A small network was shown many inputs. Here are its activations along a few directions, one row for each input.
In each table, some parts of the input vary, and every possible input appears once, in random order.
A made-up example of a description, with smaller parts first: one of 8 places around a ring, together with either a single point or one of 9 places around a ring or (one of 3 separate values, together with one of 6 places along a line).
Shared parts are said once, and a part with two or three values counts as separate values.

Other details of the inputs shift rows strongly along two fixed directions, in all tables alike. That doesn't count.

A family of inputs:
x1: [  4   7 -13  -9   9   3   1   0   4  -5   3]
x2: [  8   1 -15   4  -6   1  17  -9  -3  16  -5]
x3: [-122  -47   -8  100   69  -16  -44  -92  103    1  -17]
x4: [  1   4  -6  -1 -11   2  -8  11   9   7   3]
x5: [  4   1 -11   1 -13  10  -6  -5  -3   9  -8]
x6: [  8  -3 -14  -1  -4   6  -2  -2  -3   8 -12]
x7: [ 9  8 -4 -5  4  5 -4  3 12 -8 11]
x8: [-3  3 -5 -5 -5 13 -6  4  2  6 11]
x9: [ -1   2 -14  -3   3   2  18  -2  -2  15   9]
x10: [-13 -10  43   5  -1 -30  -2 -10 -42 -19  -4]
x11: [-17 -11  50  -5   7 -30  -4  -6 -40  -4   3]
x12: [  7   5 -11   4   2   9   5   4   1 -11  -4]
x13: [ 10   1 -11   0  -1   8   1  -2   0   7 -14]
x14: [  1   2 -10  -7  10   8   2   6   1   6   2]
x15: [  6  -2 -12   0 -10   9  -4  -4  -3   9 -10]
x16: [  8  -7  -7 -13   4   2  16   1  15  -6   4]
x17: [ 7 11 -5 -6  7  6  0  2 10 -6  6]
x18: [ 11   3  -7   2  -1   9   2   0   3   6 -13]
x19: [ 0  8 -9 -6 -5  7 -7 -2  5 -5 12]
x20: [ 13   5  -3   3  -2  11   0   1   6   5 -11]
x21: [ -1   0 -16  -5  -1  -2  -1  10   0  11  -7]
x22: [ 4  6 -2 -4  8 12  1  9  8  4  5]
x23: [-11  -5  55  -3  16 -29   2  -1 -34  -7  -1]
x24: [ 13 -12  -5  -5  -5   6  16   0  11   4 -11]
x25: [  6   2  -7   3 -15  11  -7  -4   1   7  -5]
x26: [ 4  5 -4  0 -8  3 -5 12 11  7  2]
x27: [ -5  -3  53   8   6 -28   2  -5 -33 -23  -6]
x28: [ 1  2 -3 -4 -4 11 -8  6  7  4 14]
x29: [ -3   1 -14  -4  -7   0  -3   8   0  11  -5]
x30: [ 3  6 -9 -2  3  1  3 13  7  8 -8]
x31: [  3  -2 -18   2  -2   6   1   1  -5  -8  -3]
x32: [15  2 -2  4 -6 10 -4  1  8  4 -6]
x33: [  8   4  -6   6  -8  11  -3   3   6 -12   6]
x34: [ -9  -6  60  -2   6 -27  -6  -1 -30  -8   9]
x35: [  2   2 -16 -10   5   2  -2  -1   1  -3   5]
x36: [-13  -5  46  -8   6 -35  -5 -12 -38 -14   4]
x37: [ 4  8 -5 -1  1  3  1 13  9  7 -6]
x38: [ 10   4  -6   6  -3  10  -1   5   7 -13   4]
x39: [ -1  -3 -13  -8   6   7  -1   6  -2   7   4]
x40: [  5   2  -8   5 -11  10  -6   2   4 -12   8]
x41: [ -3   5  -9  -1 -12   3  -6   9   5   9   0]
x42: [ 4  7 -6 -6 -4  6 -9  0  9 -6 15]
x43: [ -6   2 -10  -7  -3  11  -5   3  -2   8   8]
x44: [  9 -11  -8  -3  -2   6  19   3  10 -11  -2]
x45: [  5 -12  -4 -12   5   7  17   7  13   3   3]
x46: [-12 -20  50  -2   7 -39  14   0 -18  -5 -11]
x47: [ 5  9 -9 -7  9  4  2  2  7 -6  4]
x48: [ 7  8 -4 -5 -1  6 -6  1 11 -7 14]
x49: [ 6  5 -4  0 -3  2 -3 14 12  6 -1]
x50: [  2   6 -18  -5   3  -3  17  -8   0   5  10]
x51: [  3   2 -19   6  -4   1  19  -6  -5   1   4]
x52: [ -7  -6  61  -2  10 -28  -4   0 -29  -9   6]
x53: [ 10   1  -4   3 -14  10  -9  -2   5   5  -2]
x54: [  5   3 -15   2   2   8   4   2  -2 -10  -4]
x55: [  1   4 -13  -4   3  -1   2  11   3   9  -9]
x56: [ -5   4 -13  -3 -10   2  -5   8   1  11  -3]
x57: [ -1   4 -17   0  -3  -6  18   2   0  18   0]
x58: [ -1   2 -15   3 -10  10  -3  -1  -4  -9   1]
x59: [ -1  -7  58   7  -4 -28  -7 -10 -30  -7  -8]
x60: [  2   4 -11   5 -12  11  -4   0   0 -10   4]
Each input here is: one of 5 places around a ring, together with either one of 2 separate values or one of 10 places around a ring.
- Changing only the place on the ring of 5 turns x45 into x16. The same change can be made to x14. Which row results? => x1
- Change only the place on the ring of 10 in x54. List by row number the other rows that result. => x10, x12, x27, x31, x33, x38, x40, x58, x60
- Change only the choice among 2 separate values in x16. List by row number the other rows that result. => x50
- List by row number the other rows that have the place on the ring of 5 in common with x15. => x2, x5, x6, x13, x18, x20, x24, x25, x32, x53, x59
- List by row number the other rows that have the place on the ring of 5 in common with x4. => x21, x26, x29, x30, x37, x41, x46, x49, x55, x56, x57

A family of inputs:
x61: [-80 -24 -21  68  49  -1 -36 -49  83  18 -20]
x62: [ 13  -1 -33 -14  -6  34  -8   3  20   3  13]
x63: [ 20  14 -28  -7  -4  26  -2   9  32  -4   9]
x64: [-14  -6  25  -2   3  -9  -8  -7  -1  -3  14]
x65: [ 20  21 -24  -9 -18  18 -11  20   1  24   1]
x66: [  6  10 -20  -1 -14  19 -13   9   0  15 -12]
x67: [ -2 -15  44 -10   3 -55  40 -12 -62   8 -20]
x68: [ 10  -4 -51  -6  -6   9  27  11  12  45 -31]
x69: [-12  -8  39 -15   0 -24  -2   5 -16 -12  20]
x70: [ 15  14 -30   2   0  29   0  14  24   7  14]
x71: [  8   0  68  -3 -10 -27  -5  -4 -43 -22  -6]
x72: [ -1   0  43   0 -13 -36   0  -5 -58 -23  -3]
x73: [ -4  -1  40   2   5 -12   1   1 -27 -14  -1]
x74: [ 11  16 -28 -23  -7  11  -3  29   7  10   6]
x75: [ 19 -10 -33 -20 -17  10  36  12   1  31  -7]
x76: [-11   0  23   2  21 -10   2   0  -1 -12   8]
x77: [ -8   3  51 -18   6 -44   6   0 -47 -23  15]
x78: [  7  -2 -21   0 -25  18  -7   8   4  -3   5]
x79: [ 15  11 -30 -12  -3  20   1  16  36  -9  14]
x80: [ 32  16 -21 -31 -13  19  -6  24 -19   9  -4]
x81: [ -3  -3  68  -5 -12 -31  -9  -3 -44  -4  16]
x82: [ -6   5 -16   9  -2  11  -4 -14   2  -3   1]
x83: [ 12   6 -39   5  -9  28   2  16  15  -8   0]
x84: [  2  -1  50 -14   8 -32   0 -12 -56 -21   3]
x85: [-12   4  13   2  12 -15  -1 -14 -10  -9   9]
x86: [-11  -3   9  14 -10 -13 -16   1 -16   1 -19]
x87: [ 33  10 -19 -18  -6  27  -3   9  10 -10   3]
x88: [ 12  18 -40   1  -9  24  -2  -1  15  10  15]
x89: [-119  -57   21  103   56  -15  -45  -89   89    3  -19]
x90: [ 22  14  -8   2 -12  17  -7   5  17   1   8]
x91: [ -3 -19  30  -2  16 -35  41   0 -30  11 -21]
x92: [ 21   7 -35   6 -21  27  -5   9  21 -10  -5]
x93: [  1 -19  16   7   5 -24  30 -11  -3  11 -27]
x94: [  6   9 -34 -14  11  21   9  23  30  -7  19]
x95: [  1  -3  -8   0  21  15  -2  -1  12 -10   2]
- Changing only one part turns x80 into x62. The same change can be made to x66. Which row results? => x89
- What is each input in this table made of? => one of 5 separate values, together with either a single point or one of 6 places along a line
- List by row number the other rows that have the choice among 5 separate values in common with x84. => x67, x72, x77, x82, x85, x88

A family of inputs:
x96: [  7  -5 -38   8  11  36   1  -5  51 -10   5]
x97: [ 26  10  13 -52  -2 -27  40  33 -56   5  10]
x98: [  1  -1 -33  11  -1  29  -5   1  52  -9  13]
x99: [-103  -62   58  102   60  -49  -33  -84   50   -1  -51]
x100: [  7  -2  60  -5   4 -43  20 -10 -65 -34  -6]
x101: [ -7   6  69 -14  -6 -42 -14  -4 -64   1   8]
x102: [ -4   3 -39  17  -5  29 -19   6  41  22 -10]
x103: [-13   4 -47  13  -6  30 -19  -7  34  19   8]
x104: [  7  -7  -6 -15   2 -13  28  18  -5  33 -20]
x105: [  2   7  84 -20   9 -38 -10   7 -44 -20  19]
x106: [ -2   2 -32   5   7  34 -11   2  53  -6  13]
x107: [ 43  25 -33 -35 -33  22   9  35 -21 -12  19]
x108: [ -3  -6 -54  16  -3  32  -3 -17  32  12  -6]
x109: [-112  -56   50   94   74  -50  -31  -89   47  -23  -27]
x110: [ 41  24 -32 -39 -40  29   2  30 -26  10  14]
x111: [ -4  -5  64  -5 -21 -43  -2  -6 -65 -12   1]
x112: [  1   1  83 -16   3 -35  -8   9 -45 -25  18]
x113: [  4  -7  72   0 -20 -44  -3   6 -56  -9 -17]
x114: [ 40  10  20 -25 -29 -12  26   6 -65 -10  -3]
x115: [ -8   5  67 -13   2 -41 -10   6 -61 -22  13]
x116: [-13   6 -49   8   7  29 -14  -2  39  -2   8]
x117: [ 11  -4 -42  24  -3  25  11 -10  33   9 -28]
x118: [ 49  15 -27 -58  -8  16  44  46  -5  12  19]
x119: [ 12  -2 -35  14  10  29  15 -11  45 -14   1]
x120: [-15  -9 -61   2  11  15  22  -6  38  40  -4]
x121: [ -4   0 -40  16  -7  30 -16   4  42  19 -16]
x122: [-12  14 -46   5  15  26 -19  -1  39   7  15]
x123: [ 49  32 -23 -38 -30  26  -4  43 -16  22   2]
- What is each input in this table made of? => one of 4 places along a line, together with either a single point or one of 6 places along a line
- Change only the place on the line of 6 in x100. List by row number the other rows that result. => x107, x109, x115, x116, x122
- A walk changes only the place on the line of 6. It starts at x114 and steps to x108. List the rest of the walk in order. => x111, x110, x103, x101

A family of inputs:
x124: [ 36   8  43 -48 -17 -39  37  27 -77   7  -7]
x125: [ 47  35 -97 -32 -42  65  -3  38  19  34  12]
x126: [-48 -33  28  41  24 -28  -4 -39  20  11 -22]
x127: [-27 -15  54  20   1 -36 -18 -13 -25   3 -22]
x128: [-24 -15 -47  44  10  20  -8 -25  59  14 -19]
x129: [-36 -28  84  13  29 -71  17 -19 -45   6 -25]
x130: [ 37  24  37 -39 -29   0 -16  38 -48 -20  19]
x131: [-22 -18  82  20   7 -54  -8 -28 -58 -16 -23]
x132: [ 37   6  14 -42 -22 -16  36  26 -62   7  -2]
x133: [ 55  33 -93 -45 -17  62  19  42  38  12  24]
x134: [ 58  35 -85 -33 -31  74   7  40  37   2  23]
x135: [-45 -23  39  34  30 -19 -19 -34  28 -16   5]
x136: [-52  -4 -33  46  22  24 -46 -31  71   5  13]
x137: [-41 -14  28  41  25 -11 -30 -39  18 -23  -3]
x138: [-50 -17 -44  45  34  18 -14 -37  76  -7   3]
x139: [ 36   9  11 -38 -27 -17  32  23 -65   0  -4]
x140: [ 39  17  29 -50  -5 -12  22  38 -46 -10  19]
x141: [ 43  14  24 -32 -33  -9  23  27 -57   2  -9]
x142: [-26 -10 -40  22  26  23  -5 -18  59  -2  11]
x143: [-18  -3 -33  33  13  27 -22 -17  61  -9   6]
- What is each input in this table made of? => one of 2 separate values, together with one of 10 places along a line
- Changing only the choice among 2 separate values turns x139 into x138. The same change can be made to x141. Which row results? => x134
- Change only the choice among 2 separate values in x130. List by row number the other rows that result. => x127
- Change only the choice among 2 separate values in x125. List by row number the other rows that result. => x136
